These are the activations of a small neural network, seen along a few directions. Each row is one input.
In each table, some parts of the input vary, and every possible input appears once, in random order.
A made-up example of a description, with smaller parts first: one of 4 places along a line, together with either a single point or one of 11 places around a ring or (one of 3 separate values, together with one of 8 places around a ring).
Shared parts are said once, and a part with two or three values counts as separate values.
(in the rows, 128 means zero)

Other details of the inputs vary at random and push rows far along two fixed directions, the same in every table; ignore that.

A family of inputs:
x1: [127 131 128 126 135 127 130 132 123 131 120 138 128 132 130]
x2: [136 128 128 126 121 119 124 130 134 131 134 129 141 129 124]
x3: [134 133 124 122 126 126 126 126 138 128 129 131 134 125 124]
x4: [131 135 127 127 127 131 134 132 127 131 121 132 134 122 124]
x5: [128 125 123 129 127 117 124 122 125 130 125 130 132 132 124]
x6: [132 132 122 123 125 126 128 127 136 130 125 131 132 123 122]
x7: [128 133 127 123 131 132 130 134 121 134 125 137 130 128 125]
x8: [126 120 138 127 132 135 119 124 127 117 128 110 112 124 130]
x9: [128 132 125 119 130 129 124 130 133 134 129 133 133 129 129]
x10: [133 126 126 129 123 116 127 127 131 130 122 128 134 128 126]
x11: [130 126 124 133 134 129 130 131 128 130 126 134 129 123 116]
x12: [132 128 124 133 128 121 135 122 127 128 128 132 135 124 134]
x13: [135 127 127 127 119 120 126 130 131 133 130 129 138 126 122]
x14: [ 86 132 122 172  81 161 205 129 167 144 158 103  84 219 126]
x15: [126 128 124 122 133 122 124 127 129 132 123 135 126 133 128]
x16: [129 132 122 122 134 123 122 128 135 126 122 129 132 132 130]
x17: [126 124 142 121 121 143 114 126 124 121 134 113 111 125 133]
x18: [128 127 126 123 125 125 121 131 128 136 134 131 141 134 126]
x19: [132 129 122 130 130 126 132 127 131 130 125 128 131 120 119]
x20: [128 125 141 122 122 141 117 124 126 117 132 111 113 124 129]
x21: [125 125 124 126 126 121 122 124 124 133 126 133 133 134 125]
x22: [129 137 127 122 131 133 129 129 128 134 124 131 136 127 127]
x23: [124 115 167 130 119 159 112 126 114  95 132  92  91 122 145]
x24: [132 134 128 127 131 125 133 126 131 129 118 132 132 127 130]
x25: [128 130 123 128 136 129 128 127 131 133 126 127 132 124 120]
x26: [125 118 141 125 122 133 113 127 122 119 134 111 121 132 138]
x27: [130 134 124 120 131 128 122 128 137 130 129 131 135 129 126]
x28: [131 130 124 125 129 121 127 125 136 129 118 129 129 125 128]
x29: [133 131 122 124 130 120 127 125 138 125 122 129 131 128 128]
x30: [131 126 121 132 128 127 133 131 131 130 123 130 130 118 119]
x31: [127 128 124 127 137 131 131 133 128 133 129 132 132 125 122]
x32: [130 128 127 125 125 123 119 131 132 133 134 128 143 134 126]
x33: [128 128 122 130 132 124 131 122 125 129 128 133 135 129 136]
x34: [124 130 117 141 120 132 150 130 129 134 138 132 129 142 125]
x35: [113 125 168 124 135 132  92 131 106  90 146 107 101  87 140]
x36: [133 137 127 124 127 131 133 128 130 131 125 131 135 123 125]
x37: [114 142 130 141 139 112 125 133 128 125 133 141 120 122 124]
x38: [131 126 121 130 132 120 131 125 133 129 120 128 127 123 123]
x39: [131 130 122 127 129 126 131 125 124 133 134 132 135 126 133]
x40: [128 135 127 124 134 128 129 128 129 130 119 132 133 131 131]
x41: [126 114 170 131 114 160 113 125 118  96 130  86  91 117 148]
x42: [127 135 126 120 130 134 130 134 124 135 126 136 133 127 130]
x43: [131 127 124 126 123 122 123 126 125 133 131 130 135 130 120]
x44: [126 131 128 122 136 129 129 131 125 131 121 136 131 129 134]
x45: [129 134 126 125 130 132 131 132 122 129 123 135 133 126 122]
x46: [134 126 126 129 124 115 125 128 133 129 127 127 137 131 128]
x47: [128 126 125 124 124 125 121 128 124 136 132 133 136 132 122]
x48: [128 126 127 131 136 131 128 131 126 134 127 136 129 125 117]
x49: [128 116 139 133 132 135 121 126 125 116 127 120 111 122 127]
x50: [126 130 124 120 134 123 122 128 132 132 123 132 129 131 133]
x51: [130 123 121 133 131 123 132 129 133 129 118 131 126 121 123]
x52: [131 126 124 136 127 125 137 125 126 127 124 134 136 122 134]
x53: [125 121 132 125 137 131 126 130 126 123 127 123 120 127 129]
x54: [129 126 122 136 131 125 135 126 120 124 128 136 134 128 131]
x55: [129 126 125 127 129 119 121 129 131 131 128 127 139 135 130]
x56: [131 128 122 131 128 128 132 131 117 133 135 138 132 126 130]
x57: [134 129 122 134 124 126 136 129 124 131 130 132 136 120 131]
x58: [121 123 131 134 122 137 137 127 125 125 137 123 117 139 142]
x59: [136 130 124 131 126 122 135 125 126 134 133 130 135 122 132]
x60: [128 130 123 124 133 120 126 125 131 129 121 130 127 130 126]
x61: [127 122 129 130 139 124 129 128 128 132 123 138 125 129 121]
x62: [130 127 122 126 128 127 133 130 120 133 136 137 132 127 136]
Each input here is: one of 2 separate values, together with either a single point or (one of 5 separate values, together with one of 6 places around a ring).
Q: Changing only the choice among 2 separate values turns x17 into x15. The same change can be made to x32. Which row results?
A: x55
Q: Changing only the choice among 2 separate values turns x20 into x60. The same change can be made to x9. Which row results?
A: x50
Q: Start at x58 and move only the place on the ring of 6, one step at a time. The first step leads to x33. Which rows follow, in order?
A: x12, x52, x54, x14
Q: Change only the choice among 2 separate values in x33. List by row number the other rows that result.
A: x39
Q: Change only the choice among 5 separate values in x42. List by row number the other rows that result.
A: x9, x18, x31, x62

A family of inputs:
x63: [106 142  99 151 129 107 171 139 140 150 137 154 127 141 107]
x64: [119 142  98 139 118 102 161 124 165 158 123 139 139 177 125]
x65: [109 130 108 146 144 110 158 129 143 146 124 158 133 152 118]
x66: [112 127 160 119 122 152 109 136 127 113 138  95  94 145 145]
x67: [145 127 119 112 138 108 108 125 123 129 122 130 166  96 128]
x68: [138 129 103 128 109 109 142 122 150 148 121 131 150 161 114]
x69: [102 152 103 148 128 105 166 133 141 139 131 160 128 149 111]
x70: [148 132 110 121 144 119 125 130 101 140 118 154 161  87 133]
x71: [138 124 133 103 131 128  94 128 117 134 122 128 136 117 121]
x72: [152 120 115 122 120 106 120 127 138 138 121 142 168 125 117]
x73: [125 153 105 135 128 120 170 131 132 150 123 155 146 142 129]
x74: [135 117 171 112 128 159  76 129 100  94 144  90 110  87 140]
x75: [129 136 103 136 151 106 135 129 123 136 124 157 143 123 109]
x76: [100 142 112 155 142 107 164 130 140 147 120 160 132 155 117]
x77: [169 116 119 105 160 118  94 116  89 120 106 148 168  78 136]
x78: [125 114 141 103 136 139  91 131 117 116 130 117 121 118 138]
x79: [126 152 125 113 139 120 114 132 125 126 130 147 150 119 123]
x80: [139 137  98 141 120 126 161 132 130 156 123 150 152 140 118]
x81: [120 116 181 130 122 184 118 122 149  79 110  58  47 109 126]
x82: [106 127 154 148  78 163 150 115 162 113 166  73  80 175 144]
x83: [157 103 150 100 140 117  57 118 102  97 115 106 133  78 153]
x84: [160  91 203  91 138 156  27 125  75  80 133  85 111  48 151]
x85: [ 73 114 171 190  56 202 191 135 166 103 190  41  15 211 129]
x86: [124 136 111 138 133 117 170 133 133 153 116 158 140 153 133]
x87: [145 122 108 115 147 119 127 128 113 134 111 162 151 113 136]
Q: What is each input in this table made of?
A: either a single point or (one of 4 separate values, together with one of 6 places around a ring)
Q: Change only the choice among 4 separate values in x77. List by row number the other rows that result.
A: x68, x71, x75
Q: Change only the choice among 4 separate values in x80. List by row number the other rows that result.
A: x72, x84, x85
